[149, 133, 129, 113, 136, 130] => 129
[135, 120, 104, 130, 119, 124, 121] => 104
[131, 156, 110, 124] => 110
[137, 147, 142, 148, 131, 101] => 142
[143, 153, 130, 100, 156, 142, 155] => 130
[103, 138, 141, 130, 121] => 141
[153, 124, 119, 119] => 119
---
Input:
[[107 114 105 127  99 103]
 [147 149 145 123 156 149]
 [148 146 152 128 151 151]]
Output: 151

Input: [109 118 106 119 154]
Output: 119

Input:
[[130 123 129 114 132 131 124]
 [143 125 132 118 127 124 116]
 [140 113 139 106 121 139 120]]
Output: 139

Input: [106 103 151 146 101 111]
Output: 101

Input: [127 125 136 101]
Output: 136

Input:
[[118 128 119 136 124 136 113]
 [123 118 134 134 130 155 134]]
Output: 155

Input: [123 128 133 117 108 119 152]
Output: 119
---
[[130 129 106 147 111 142 150]
 [117 133 137 106 150 124 114]] result: 111

[[152 107 108 136 139 150 145]
 [112 121 124 121 145 110 105]
 [132 135 141 149 150 125 115]] result: 139

[[140 120 111 124 126 122 122]
 [121 119 107 141 132 122 120]] result: 126

[[105 126 132 125 128 129 130]
 [124 116 117 150 133 120 122]] result: 128

[127 115 126 138 152 112 109] result: 152

[152 158 120 141 154 147 138] result: 154

[148 111 123 124 150 127 128] result: 150

[[133  98 138 129 143 123 116]
 [115 124 134 125 121 120 130]
 [136 112 128 122 143 142 128]] result: 143

[[146 149 113 114 139 113 130]
 [112 117 147 151 130 126 125]] result: 139

[105 132 152 124 129 148 139] result: 129
---
Q:
[[112 131 144 147 135 115]
 [122 106 134 120 108 142]
 [114 127 134 131 150 136]]
A: 144

Q:
[[110 109 129 109 147 108 129]
 [102 104 126 104 156 104 126]
 [100 101 128 100 154 101 128]]
A: 129

Q:
[[132 132 129 125]
 [151 104 154 151]
 [152 100 155 153]]
A: 129

Q:
[[152 129 134 134]
 [126 121 119 149]
 [150 124 115 154]]
A: 134

Q:
[[122 137 124 106 112 131 147]
 [115 138 123 135 119 110 131]
 [125 137 123 112 116 123 140]]
A: 124

Q:
[[120 106 122 133 139 143 146]
 [137 144 125 120 118 110 119]
 [108 139 128 139 123 139 134]]
A: 122

Q:
[[147 126 128 121]
 [119 122 134 105]
 [135 112 116 124]]
A: 128

Q:
[[126 136 124 134]
 [116 150 113 140]
 [112 135 117 122]]
A: 124

Q:
[[133 134 128 132 132]
 [145 140 122 142 124]
 [143 128 136 149 104]]
A: 128
---
[157 143 137 113 127 106] yields 106
[139 137 147 152] yields 152
[129 117 101 125] yields 125
[102 134 140 135] yields 135
[143 128 149 153] yields 153
[113 144 106 124 111 132 113] yields 113
[103 136 142 145 122] yields 122
[139 137 145 100] yields 100
[146 132 114 157 102  98] yields 98
[115 155 102 114 122 111 119] yields 119
---
[[141 127 146 130 116 133 132]
 [129 131 150 144 113 141 122]
 [117 134 130 144 130 146 116]] Out: 150, 113

[[143 102 128 105 145]
 [140 152 100 112 155]
 [107 152 142 147 106]] Out: 155, 100

[[143 111 141 150]
 [114 136 145 131]] Out: 150, 111

[110 155 109 148 115] Out: 155, 109

[107 137 100 140 140 133 143] Out: 143, 100

[106 128 101 146 126] Out: 146, 101

[134 110 144 106 132 124] Out: 144, 106

[[133 123 141 126 125 124 125]
 [124 116 136 150 124 129 126]] Out: 150, 116

[103 112 134 153 109 116 118] Out: 153, 103

[106 127 124 136] Out: 136, 106
---
Input:
[[128 140 125 141 150 139 140]
 [124 130 135 113 127 121 121]
 [124 124 135 114 124 104 141]]
Output: 150

Input:
[[147 129 127 139 149]
 [114 128 128 121 104]
 [135 129 128 154 130]]
Output: 127

Input:
[[137 128 135 154 110]
 [151 144 117 138 126]
 [127 114 124 141 106]]
Output: 135

Input:
[[134 127 101 130 131 127]
 [115 107 100 136 136 107]
 [149 142 123 121 125 142]]
Output: 130

Input:
[[118 130 125 131]
 [ 99 124 155 145]
 [119 118 151 131]]
Output: 130

Input:
[[114 114 129 138 124]
 [150 149 119 129 142]
 [138 135 138 111 124]]
Output: 129
---
[[157, 131, 113, 124],
 [106, 132, 150, 107]] -> 150

[[135, 128, 136, 128, 131, 128, 149],
 [142, 127, 142, 128, 127, 128, 145]] -> 128

[[146, 136, 120, 113, 124, 142, 110],
 [129, 131, 118, 127, 136, 151, 110]] -> 151

[[130, 130, 128, 131, 127, 126, 125],
 [143, 146, 132, 150, 121, 113, 112]] -> 113

[[116, 129, 126, 125, 124, 131],
 [134, 123, 117, 101, 128, 127]] -> 128

[[126, 122, 130, 132, 137],
 [107, 126, 130, 126, 138]] -> 126

[[105, 101, 151, 156],
 [126, 131, 128, 136]] -> 128

[[153, 130, 104, 129, 127, 127, 141],
 [120, 126, 121, 112, 127, 129, 107]] -> 129
---
[125 127 128 128 153] Out: 125
[128 146 112 100] Out: 128
[126 157 106 146 116] Out: 126
[156 151 109 135 127 106] Out: 156
[117 104 129 157] Out: 117
[142 117 141 118 106 146] Out: 142
[145 155 150 151 143] Out: 145
[126 124 144 103] Out: 126
[102 128 148 135] Out: 102
---
[[129 127 134 139]
 [107 111 156 123]
 [131 130 125 116]] gives 125

[[132 140 138 126 113 118]
 [138 132 137 111 122 121]
 [136 123 131 107 129 123]] gives 131

[[148 148 149 148]
 [149 131 150 145]
 [139 118 148 132]] gives 148

[[115 119 123 107 103]
 [144 135 157 123 142]
 [126 126 134 113 115]] gives 134

[[142 129 104 125]
 [129 145 134 124]
 [127 125 124 142]] gives 124

[[146 136 132 140 114 105 137]
 [129 125 121 129 120 106 133]
 [127 121 133 130 111 133 144]] gives 133

[[112 126 105 138 137]
 [133 122 141 110 110]
 [112 126 105 138 137]] gives 105

[[138 141 106 121 149 116]
 [145 150 133 156 122 150]
 [136 133 126 135 132 138]] gives 126

[[144 144 135 115]
 [115 116 108 141]
 [119 115 151 146]] gives 151
---
[[118 112 135 132 152]
 [123 114 118 122 102]
 [136 148 143 127 152]] value 143

[[130 139 109 110 141 126 124]
 [140 111 148 136 141 128 124]
 [106 128 116 133 149 126 108]] value 149

[[124 133 104 128]
 [133 103 130 124]
 [114 110 119 120]] value 110

[[144 147 151 144 129 121]
 [139 131 125 127 129 124]
 [124 132 129 126 128 127]] value 126

[[104 131 137 132 109 105]
 [116 138 124 133 122 120]
 [140 154 135 118 129 136]] value 118

[[129 131 129 127 128]
 [128 121 126 134 129]
 [114 106 123 133 127]] value 123
---
[158 119 134 127 140] -> 134
[119 127 118 112 136 156 129] -> 119
[150 134 129 131 141] -> 134
[131 103 121 155 113] -> 121
[108 100 130 148] -> 130
[101 127 120 140] -> 127
[117 150 137 134] -> 137
[114 106 156 122 107] -> 114
---
[157 156 139 118 100] Out: 139
[115 129 154 156 107] Out: 154
[106 121 151 118 120] Out: 151
[158 149 128 132 127] Out: 128
[145 131 129 149 145] Out: 129
[153 130 130 137 138] Out: 130
[126 157 126 134 123] Out: 126
[100 111 153 147 138] Out: 153
---
[[126 125 127 111 132 135]
 [124 131 155 102 131 155]
 [126 130 135 108 131 142]] result: 126

[[139 121 116 118 117]
 [139 128 116 120 109]
 [136 119 133 131 103]] result: 136

[[121 120 118 119 131]
 [119 118 118 117 140]
 [112 110 110 109 152]] result: 112

[[125 137 134 129 122]
 [128 127 132 122 152]
 [127 131 129 131 128]] result: 127

[[133 105 131 138 152 142]
 [119 157 133 136 120 143]
 [138 132 144 127 142 139]] result: 138

[[141 117 118 105 130 110]
 [142 128 121 105 127 103]
 [114 135 112 143 126 116]] result: 114
---
[[137 133 104 145]
 [122 111 125 126]
 [114 119 112 129]] result: 145

[[126 129 125 147 124]
 [157 110 110 115 120]
 [108 141 137 137 145]] result: 124

[[136 113 126 106 133]
 [116 116 128 148  98]
 [139 113 127 107 103]] result: 133

[[131 124 124 128 125 127]
 [152 148 139 130 145 141]
 [109 114 121 127 117 118]] result: 127

[[134 129 119 121 120 129 131]
 [134 136 126 116 136 128 131]
 [122 106 128 132 104 139 124]] result: 131

[[146 132 131 151]
 [156 150 109 135]
 [110 128 117 151]] result: 151

[[140 110 126 117]
 [121 101 135 139]
 [129 112 132 127]] result: 117

[[105 154 119 121 122 125]
 [139 127 147 117 136 134]
 [152 134 113 127 110 104]] result: 125
---
[122 123 146 150]
150, 146

[152 155 123 144]
155, 152

[[149 115 111 127 139 124]
 [127 133 133 106 146 144]]
149, 146

[122 153 131 123 135]
153, 135

[114 125 114 151 122 112]
151, 125

[150 138 146 149]
150, 149

[106 120 142 123 125 135 131]
142, 135
